Each row below is a small network's average activation on inputs in which a field has the value named, seen along a few directions.
Values that are neighbours, or in one group, have similar rows; names and order tell nothing.
In the rows, 500 means zero.
Random noise pushes rows far along 4 fixed directions. That doesn't count. These rows show it; they differ only by the noise:
[587 516 430 278 359 611 276 526 656 739 433 459 382 429]
[308 563 776 661 373 679 483 426 680 738 497 589 543 591]
[552 337 423 532 575 563 507 486 254 454 497 325 532 556]
[411 388 590 650 531 594 579 457 410 512 553 486 517 605]
[427 457 438 445 396 475 515 524 531 435 518 552 353 425]
[636 191 426 434 670 648 530 532 576 673 744 641 231 681]


Field PODEM:
zik: [450 479 416 460 395 477 512 516 545 497 506 548 321 413]
kode: [767 480 265 317 660 429 435 590 470 412 501 444 480 428]
bimud: [615 647 394 333 458 579 291 595 718 763 364 473 454 365]
duv: [704 643 392 359 588 551 312 574 651 714 403 460 503 380]
zazod: [385 515 682 554 421 562 514 422 574 647 525 571 531 635]
sudi: [583 504 629 452 559 524 468 486 676 637 620 611 540 660]
vazut: [686 483 334 257 474 408 401 546 415 400 493 404 459 497]
kam: [404 722 467 570 484 431 486 534 503 386 283 431 626 283]
mosa: [432 632 622 609 585 507 550 540 737 567 538 723 507 499]
tebo: [409 623 624 361 293 434 409 443 667 590 490 551 502 461]
piz: [729 576 462 219 372 653 129 478 498 827 332 244 622 502]
muf: [550 367 292 412 533 438 602 601 637 439 618 713  92 369]
bupel: [624 474 506 511 662 526 513 526 624 531 626 607 529 580]
tigu: [494 380 499 371 512 499 496 454 578 637 590 617 315 561]
pupab: [689 416 632 395 655 687 370 451 690 852 660 569 530 778]
rona: [418 478 607 709 523 604 570 438 438 572 451 482 550 560]
nit: [484 558 537 595 535 389 575 459 385 316 502 433 707 528]
gotu: [529 276 457 628 627 537 610 464 158 417 516 326 545 605]
pib: [574 377 353 382 561 359 559 505 242 243 555 394 524 526]
zetot: [509 493 435 444 481 350 596 593 662 321 648 737 337 459]
tol: [535 485 499 626 561 599 513 525 507 592 486 502 477 488]
PODEM is arranged as a ring.
A walk along PODEM starts at duv and steps to its neighbour kam. Put zazod, sudi, vazut, mosa, pupab, rona, gotu in the order it reaches them.
Answer: rona, gotu, zazod, vazut, pupab, sudi, mosa
List every value one step from bupel, in the order listed.
Answer: kode, zetot
List every value one step from tebo, in the order listed.
Answer: piz, pib
List every value one step from tol, in the order listed.
Answer: bimud, muf
